Each row below holds a small network's activations on one input, seen along a few directions.
Each table varies a few parts of the input and shows all the possible inputs, shuffled.
Descriptions start from the smaller parts, as in this example, which fits no table here: one of 8 places around a ring, together with either a single point or one of 9 places along a line or (one of 2 separate values, together with one of 6 places along a line).
Shared parts are said once, and a part with two or three values counts as separate values.

Other details of the inputs shift rows strongly along three fixed directions, in all tables alike. That doesn't count.

A family of inputs:
R1: [36, 5, 18, 4, -7, 32, -14, -21, 6, -14, 1]
R2: [15, -12, 25, 40, -2, 71, 10, 24, 26, -23, 23]
R3: [43, 22, -19, -6, -6, -6, -38, -9, -60, -20, 35]
R4: [24, -21, 37, 35, -11, 89, 29, -2, 76, -21, 7]
R5: [-50, -19, -59, 12, 33, -27, 11, -4, 11, 16, -23]
R6: [-58, -4, -50, -1, 36, -30, 13, 5, 17, 23, -17]
R7: [18, 16, 12, 10, -1, 28, -2, 9, -13, -20, 32]
R8: [28, 32, -10, -5, -14, -5, -20, -4, -37, -22, 39]
R9: [-51, -23, -58, 10, 23, -30, -10, 10, 18, 23, -24]
R10: [13, 27, -75, 0, 12, 8, 23, 22, 43, 35, 15]
R11: [-23, -24, 13, -9, -30, -43, 2, 17, -33, 13, -4]
R12: [-26, -4, 8, -12, -20, -45, -15, 6, -43, 0, 3]
R13: [-10, -8, 26, -28, 12, -30, -26, -26, -38, 5, -24]
R14: [-20, -21, 54, -2, 6, -7, 3, -14, -5, 2, -43]
R15: [-34, -7, -28, -22, 33, -33, 5, -11, 40, 35, -35]
R16: [61, 45, 3, -25, -18, -23, -33, -24, -22, -8, 8]
R17: [-37, -3, 21, -13, -4, -33, 3, 9, -35, 3, 1]
R18: [-47, -4, -55, -4, 1, -44, 34, 12, 26, 35, -14]
R19: [12, 33, -75, -1, 11, 8, 30, 19, 46, 32, 17]
R20: [30, 23, -10, -2, -14, -1, -31, 1, -37, -18, 35]
R21: [6, 31, -83, 8, 8, 6, 3, 14, 43, 18, 16]
R22: [-28, -37, 57, 1, 9, 11, 7, -15, 2, -2, -35]
R23: [-34, -18, -42, -7, 27, -24, -9, -22, 31, 30, -48]
R24: [8, 19, -86, 18, 28, 14, 6, -2, 32, 5, 11]
R25: [30, 27, -3, -8, -1, 3, -30, 5, -42, -13, 36]
R26: [-49, -35, 59, 35, -9, 38, 52, 25, 31, -14, -5]
R27: [33, -5, 45, 44, -16, 76, 36, 1, 81, -22, -9]
R28: [40, 11, 34, 14, 1, 46, 1, -9, 23, -12, -9]
R29: [-47, -34, -61, 16, 32, -23, -7, 4, 11, 20, -29]
R30: [-43, -35, 45, 14, -9, 2, 14, 23, -6, -1, -10]
R31: [47, 34, -15, -20, -38, -22, -16, 9, -44, 2, 40]
R32: [44, 23, 30, -3, -4, 22, -2, -9, 17, -9, -1]
R33: [29, 1, 31, 0, 3, 48, 3, -10, 25, -9, 12]
R34: [47, 30, 6, -27, -17, -13, -24, -21, -10, -9, 18]
R35: [-48, -21, 30, 12, -9, -16, 18, 2, -16, -18, -2]
R36: [23, 6, 7, 14, 8, 32, 0, 2, -24, -22, 27]
R37: [10, 8, -79, 16, 42, 24, -6, 8, 28, 17, 6]
R38: [25, 20, -60, -5, 39, 25, -14, -15, 48, 26, -14]
R39: [45, 40, -15, -22, -37, -24, -9, 6, -45, -1, 44]
R40: [30, 2, 5, 11, -39, 15, 7, 21, -4, -3, 27]
R41: [-12, -3, 41, -23, 3, -37, -5, -16, -15, 8, -33]
R42: [56, 39, 2, -36, -19, -19, -33, -24, -23, -7, 24]
R43: [37, 11, -8, -2, 7, 9, -34, 0, -52, -14, 29]
R44: [8, 17, -73, 7, 21, 15, -10, 25, 41, 28, 7]
R45: [-31, -46, 72, 24, -14, 31, 42, -2, 55, -14, -26]
R46: [-31, -21, 19, -5, 7, -25, -21, 10, -42, -1, -4]
R47: [37, 16, 29, -14, -4, 23, -2, -9, 16, -7, 13]
R48: [-31, -7, -47, -32, 36, -20, 26, -8, 24, 13, -52]
R49: [-39, 2, 21, -14, -5, -35, 10, 6, -33, 0, 3]
R50: [-15, -11, 16, -34, -7, -29, 14, -17, -30, -21, -34]
R51: [-37, -47, 57, 34, -20, 37, 59, 35, 34, 2, -8]
R52: [-31, -20, 14, -4, -19, -36, -15, 13, -33, 1, -5]
R53: [-24, -21, 20, -15, -16, -38, 4, 20, -36, 19, -4]
R54: [-46, -32, -56, 10, 47, -17, -7, 9, 9, 27, -29]
R55: [-21, -17, 34, -30, 10, -28, -13, -20, -23, 6, -16]
R56: [52, 35, 13, -18, 3, 3, -29, -21, -23, -3, -1]
R57: [-22, -13, 5, -5, 2, -38, -13, -11, -61, -13, 2]
R58: [22, 8, 15, 17, -37, 28, 34, 18, 12, -11, 31]
R59: [43, 23, 32, -3, -3, 22, -1, -10, 16, -8, -1]
R60: [-33, -13, 16, -4, 14, -27, 5, -7, -49, -10, -1]
R61: [-3, 3, 28, -24, -12, -51, -15, -23, -22, 3, -29]
R62: [-27, -1, 15, -18, -5, -39, -13, 9, -45, 7, 3]
R63: [28, -8, 46, 29, -3, 83, 37, 6, 79, -17, 7]
R64: [12, 30, -74, 0, 11, 8, 26, 20, 44, 34, 16]
R65: [-34, -47, 62, 12, -7, 19, 22, -12, 27, -10, -23]
R66: [-42, -19, -49, -4, 13, -34, 17, 25, 23, 48, -23]
R67: [28, 36, -3, -12, -1, -1, -19, 0, -42, -17, 40]
R68: [-25, -34, 43, 1, -3, -7, -4, -21, -6, -7, -33]
R69: [22, 19, -61, -14, 34, 21, -9, -12, 55, 28, -3]
R70: [6, 33, -82, 8, 7, 5, 6, 12, 44, 16, 17]
R71: [18, -9, 11, 32, -14, 44, -8, 17, 8, -25, 23]
R72: [52, 30, 5, -11, -12, -5, -32, -24, -19, -10, -3]
R73: [-50, -22, 40, 15, -23, -8, 33, 11, -1, -14, -3]
R74: [-32, -18, 14, -3, -21, -37, -12, 11, -33, 1, -4]
R75: [42, 15, 22, 9, -11, 24, -10, -18, 9, -13, -9]
R76: [-11, -9, 31, -11, -6, -34, -15, -24, -22, 1, -38]
R77: [36, 5, -16, 5, -3, 6, -37, -1, -44, -19, 25]
R78: [43, 20, 3, -25, -11, -2, -31, -24, -17, -9, 19]
R79: [-43, -37, 39, 20, 13, 7, 26, 3, -18, -16, -9]
R80: [10, -5, 21, 42, -14, 62, 22, 16, 29, -32, 27]
Description of these inputs: one of 2 separate values, together with either a single point or (one of 3 separate values, together with one of 5 places around a ring) or (one of 4 places along a line, together with one of 6 places along a line).
- Changing only the choice among 2 separate values turns R76 into R14. The same change can be made to R11. Which row results? => R53
- Changing only the choice among 2 separate values turns R6 into R35. The same change can be made to R56. Which row results? => R75
- Change only the choice among 3 separate values in R68. List by row number the other rows that result. => R1, R23
- Change only the place on the line of 6 in R36. List by row number the other rows that result. => R37, R43, R54, R60, R79
- Change only the choice among 3 separate values in R22. List by row number the other rows that result. => R13, R38

A family of inputs:
R81: [-4, -14, 29, 12, 1, 31, 30, -3, 9, -14, -6]
R82: [30, 26, -49, -15, 12, -6, -9, 0, 14, 24, 1]
R83: [19, 7, -58, 8, 35, 13, -46, 0, -8, 16, 6]
R84: [20, 31, -56, -11, 19, 0, -14, -17, 10, 4, 3]
R85: [12, 13, 55, -16, -15, -4, -18, -18, -37, -25, 13]
R86: [-50, -32, -22, 8, -1, -8, 16, 25, 13, 15, -16]
R87: [3, -20, 34, 14, -13, 27, 22, 8, 20, 2, -11]
R88: [-14, 4, 0, -29, 7, -38, -6, -17, -47, 4, -12]
R89: [28, 29, -47, -16, 18, -6, -5, 0, 16, 22, 3]
R90: [-37, -8, -8, -4, 19, -10, 5, -11, 28, 11, -25]
R91: [16, -6, 0, 23, 4, 53, 30, 4, 40, -10, -2]
R92: [14, -6, 7, 24, -7, 49, 7, 0, 54, -6, -3]
R93: [25, 34, -47, -17, 21, -3, -4, -3, 14, 23, 4]
R94: [8, 14, -28, -19, 12, -27, -18, -19, -15, -2, -4]
R95: [-51, -24, 20, -11, 13, -26, 22, -3, -2, 20, -34]
R96: [-28, -11, -3, -13, -9, -54, -9, 0, -41, 10, 13]
R97: [-34, -14, -7, -1, 17, -13, 5, -8, 31, 10, -27]
R98: [-27, -15, -7, -21, -15, -44, -14, 7, -46, 10, 10]
R99: [21, 10, 57, -18, -18, -10, -14, -6, -35, -15, 13]
R100: [41, 9, 16, -4, -22, 17, -8, -8, -28, -14, 11]
R101: [-46, -29, 18, -10, 13, -31, 22, 1, 2, 19, -35]
R102: [-34, -2, -1, -17, -2, -48, -4, -6, -45, 9, 17]
R103: [5, 25, -14, -27, 11, -28, -18, -9, -8, 16, -1]
R104: [-33, -13, -7, 0, 18, -12, 3, -7, 32, 10, -27]
R105: [-9, -30, 28, 32, 26, 44, -7, 8, -3, -16, 2]
R106: [19, -1, 11, 20, -3, 45, 15, 10, 56, 1, 1]
R107: [51, 40, 3, -5, -6, 36, -8, -3, 14, -6, 28]
R108: [21, -3, 47, -7, -19, -9, -17, -15, -42, -32, 8]
R109: [-8, 13, -29, 3, -10, -34, -12, 10, -25, 11, 0]
R110: [-30, -24, -19, 7, 8, -11, 3, -11, 21, 9, -33]
R111: [-20, -22, 64, 2, -6, 10, 29, 1, -7, -7, -11]
R112: [-32, -20, 49, 29, -18, 3, 27, 19, -12, -20, -2]
R113: [-53, -9, -19, 21, 13, -13, 27, 16, 17, 12, -17]
R114: [6, 10, -57, 3, -3, -11, -9, 5, 8, 22, 23]
R115: [23, 4, 56, -14, -29, -9, -21, -6, -35, -9, 8]
R116: [-5, 0, 7, -28, 2, -49, -12, -5, -35, 15, -13]
R117: [61, 22, -9, 4, -6, 34, -4, -1, 3, -16, 22]
R118: [-19, -28, 64, 8, -14, 6, 6, -5, 3, -19, -13]
R119: [15, -11, 2, 28, 2, 45, 17, -1, 47, -18, -2]
R120: [-26, -3, -6, -12, -15, -46, -15, 15, -50, 3, -7]
R121: [-33, -25, 51, 29, -18, 1, 27, 10, -11, -16, 7]
R122: [0, -17, 38, 15, -15, 25, 12, 6, 30, 1, -10]
R123: [23, 5, 55, -14, -32, -6, -20, -7, -37, -9, 8]
R124: [-14, 6, -30, -19, 1, -26, -6, 16, -28, 4, 13]
R125: [-4, 3, -1, 44, -3, 46, 34, 14, 41, -7, 22]
R126: [-47, -41, 10, 0, 5, -29, 14, -4, -5, 13, -44]
R127: [42, 19, -8, 17, 26, 54, -31, 0, -16, -17, 34]
R128: [-17, -1, -45, 10, 29, 12, 15, -9, 48, 8, -20]
R129: [-14, -5, -45, 11, 25, 11, 12, -7, 50, 7, -21]
R130: [32, 22, -12, 0, -12, 37, 3, 13, -3, -15, 54]
R131: [27, 30, -47, -17, 15, -4, -5, -2, 13, 22, 3]
R132: [10, 4, 41, 9, -31, -16, -6, 3, -50, -20, 31]
R133: [49, 32, -8, 4, 0, 37, -8, -13, 6, -24, 25]
R134: [26, 16, 13, 6, -24, 10, -6, 23, -31, -24, 28]
R135: [2, -9, -3, 50, -16, 43, 26, 18, 43, -2, 14]
R136: [-13, 14, -29, -10, 2, -28, -7, 17, -26, 2, 5]
R137: [2, 31, -57, -3, 11, -2, -2, 18, 1, 6, 14]
R138: [20, -13, -3, 27, -4, 52, 25, 5, 42, -5, -6]
R139: [26, 27, -55, -9, 19, -5, -17, -14, 13, 1, 3]
R140: [12, 14, 54, -16, -17, -1, -17, -18, -39, -24, 12]
R141: [35, 16, 28, -6, -15, 9, -22, -10, -10, -20, 16]
R142: [-32, -41, 47, 11, -22, 8, 22, 20, -11, -16, 15]
R143: [-13, -3, -39, 9, 19, 9, 2, -3, 60, 17, -21]
R144: [-33, -19, -9, 3, 6, -10, -3, -8, 30, 17, -33]
R145: [62, 26, -3, 1, -14, 35, -6, 4, 9, 0, 21]
R146: [42, 19, 31, -10, -17, 6, -17, -1, -12, -10, 19]
R147: [-73, -33, 6, -5, 6, -25, 23, 19, -11, 7, -16]
R148: [1, -23, 28, 17, -7, 28, 24, 3, 13, -13, -11]
R149: [-15, 5, -32, 3, 25, 11, 16, 2, 59, 25, -17]
R150: [5, 21, -19, -23, 7, -25, -25, -17, -9, 5, -3]
R151: [21, 7, 14, -7, -21, 13, -2, 12, -29, -20, 48]
R152: [-34, -16, -15, 0, 23, -7, 22, -5, 17, 12, -28]
R153: [-5, -6, 0, -25, 2, -46, -10, -12, -43, 4, -14]
R154: [28, 20, -58, -7, 8, -5, -22, -15, 12, 8, -2]
R155: [12, 12, -28, -17, 6, -27, -23, -17, -16, 0, -5]
R156: [26, 23, -54, -12, 20, -2, -5, -7, 9, 10, 1]
R157: [-28, -10, -5, -4, 16, -15, 11, 1, 32, 21, -25]
R158: [-6, -33, 28, 34, 21, 41, -11, 10, -4, -15, 1]
R159: [-8, 14, -27, 2, -4, -37, -9, 12, -24, 6, 3]
R160: [10, 9, -28, -14, 1, -27, -27, -19, -16, 3, -9]
R161: [17, -3, 13, 20, -2, 43, 18, 11, 57, 0, 0]
R162: [37, 16, 27, -5, -22, 12, -27, -13, -14, -17, 14]
R163: [-67, -43, 5, 0, 0, -30, 19, 24, -8, 7, -20]
R164: [-15, -31, 64, 6, -12, 5, 24, 7, -3, -7, -15]
R165: [22, 11, 16, 3, -21, 8, -1, 4, -27, -16, 48]
R166: [9, 22, -15, -26, 6, -28, -18, -8, -7, 16, -2]
R167: [0, -18, 29, 13, -1, 28, 28, 0, 11, -16, -7]
R168: [-6, -1, 5, -28, -8, -43, -15, -8, -38, 20, -17]
- Changing only one part turns R139 into R160. The same change can be made to R136. Which row results? => R120
- Changing only one part turns R128 into R154. The same change can be made to R88. Which row results? => R100
- Changing only one part turns R102 into R114. The same change can be made to R127. Which row results? => R83
- Describe the family of inputs behind these rows. => one of 4 places along a line, together with either a single point or one of 6 places around a ring or (one of 3 separate values, together with one of 5 places around a ring)
- A walk changes only the place on the line of 4. It starts at R123 and steps to R106. List the rest of the walk in order. => R166, R107
- A walk changes only the place on the ring of 5. It starts at R155 and steps to R148. List the rest of the walk in order. => R82, R106, R143
- Change only the place on the line of 4 in R168. List by row number the other rows that result. => R82, R95, R131
